Read these off the matrix that follows.
1) The 1st entry, reading row by row?
2) The top-right entry?
3) The first entry of the smallest entry's row?
4) The entry just right of 102?
5) The bottom-left entry?
6) The entry directly above 54?
7) The entry just right of 93?
8) The 3rd entry on the diagonal from the top-right corner?
94	109	100	112	103
123	99	140	65	86
90	137	139	118	82
163	142	73	142	135
92	78	105	84	94
73	85	120	84	87
105	95	94	101	103
98	102	94	105	100
113	83	85	95	116
113	104	118	93	98
57	75	129	74	79
74	119	54	163	134
136	125	87	125	121
1) 94
2) 103
3) 74
4) 94
5) 136
6) 129
7) 98
8) 139

[106 125 120 94 87 132 100 97 99 111 89 112 125 96]
[88 95 92 142 76 69 108 99 95 81 94 118 107 85]
[89 101 129 109 119 31 85 76 103 93 92 81 130 113]
[122 84 124 106 96 87 95 79 93 106 114 100 63 104]
[92 91 92 85 70 90 124 93 90 100 100 126 108 82]
[121 83 131 101 155 97 82 103 92 103 119 66 51 140]
[111 97 105 90 126 128 97 101 105 91 103 98 85 112]
[115 104 119 70 80 91 105 101 106 111 106 109 74 100]
[145 137 118 157 91 126 114 105 106 52 100 115 73 79]
[66 85 37 126 113 113 109 105 106 82 106 113 127 106]
Counting starts at 0.
The entry in the top-right corner: 96
The top-left entry -> 106
The top entry of the column that holds the largest entry is 94
The entry at row 2, column 0 is 89
Give the bottom-left entry.
Answer: 66
The entry just left of the largest entry -> 118
Give the smallest entry.
Answer: 31
The entry at row 1, column 0: 88
Give the entry directly below the largest entry.
Answer: 126
The bottom entry of the column that holds the smallest entry is 113
Give the top entry of the column that holds the smallest entry.
Answer: 132
The entry in row 0 and column 1 -> 125
Give the entry in row 0 and column 2.
Answer: 120
Give the bottom-right entry.
Answer: 106
The entry directly below the smallest entry -> 87
Give the entry just left of the smallest entry.
Answer: 119
The maximum -> 157
The entry in row 2 and column 1: 101
The entry directly above 63 -> 130
The entry at row 1, column 2 -> 92
Give the entry directly above the largest entry.
Answer: 70
Give the entry just right of 121.
Answer: 83
Give the entry directly above the smallest entry.
Answer: 69
Give the entry just right of the smallest entry.
Answer: 85

data =
[108 159 128 80]
[104 115 66 108]
[98 91 95 100]
[93 75 93 108]
[102 76 68 114]
[103 119 118 90]
[111 90 101 117]
[99 48 80 118]
[97 96 145 99]
[108 97 95 103]
[106 114 97 94]
The top entry of the column that holds the largest entry: 159
The entry in the bottom-left corner -> 106
The entry just right of the largest entry -> 128
The entry in the top-right corner -> 80
Read off the 5th entry in reading order.
A: 104
The entry just right of the smallest entry is 80
Read off the entry just left of 159.
A: 108
Read off the bottom-right entry.
A: 94
Read off the entry just right of 91.
A: 95
Read off the entry just left of 145.
A: 96
Read off the second largest entry.
A: 145
Read off the bottom entry of the column that holds the largest entry.
A: 114
Read off the entry just right of 98.
A: 91
The smallest entry is 48
The second entry on the main diagonal is 115

[98 69 99 89 111 102 92 77 74 97 86]
[145 89 115 100 102 113 98 96 82 120 129]
[95 121 74 107 94 111 72 77 164 61 76]
[99 102 101 78 107 111 90 97 101 94 104]
[128 97 122 113 92 99 105 116 112 104 112]
[81 83 97 86 112 103 108 96 80 98 93]
[103 76 95 144 62 80 125 118 95 124 78]
[108 93 123 82 109 105 99 109 75 110 114]
[107 104 101 104 105 99 101 100 110 99 104]
[118 87 107 84 84 105 150 85 151 89 88]
[100 94 128 94 115 95 110 108 78 110 118]
[177 129 99 95 108 78 74 144 95 91 80]
[93 123 95 64 125 104 84 91 84 89 112]
[87 119 95 81 115 112 94 87 94 94 105]
[145 110 98 106 116 95 72 119 96 95 81]
The 5th entry from the end, reading row by row -> 72
The largest entry in the first column is 177
The entry in the bottom-left corner: 145
The entry just right of the centre entry -> 99
Which number is the top-left entry?
A: 98
The fourth entry from the end, reading row by row -> 119
Which number is the entry directly above the largest entry?
A: 100
Which number is the top-right entry?
A: 86
The last entry in the row that holds the smallest entry -> 76
Which number is the 3rd entry on the diagonal from the top-right corner?
A: 164
The entry directly above 164 is 82
Which number is the entry at the centre?
A: 105
The bottom-right entry: 81
Which number is the second entry on the main diagonal?
A: 89
Which number is the third entry on the main diagonal?
A: 74
The largest entry in the first row is 111
The entry directly above the smallest entry is 120
Which number is the largest entry in the last column?
A: 129
The entry just right of the largest entry: 129
The first entry in the row that holds the smallest entry: 95
Which number is the entry just left of 83?
A: 81
Which number is the entry just left of the centre entry?
A: 109
The smallest entry in the first row is 69
The last entry of the largest entry's row -> 80
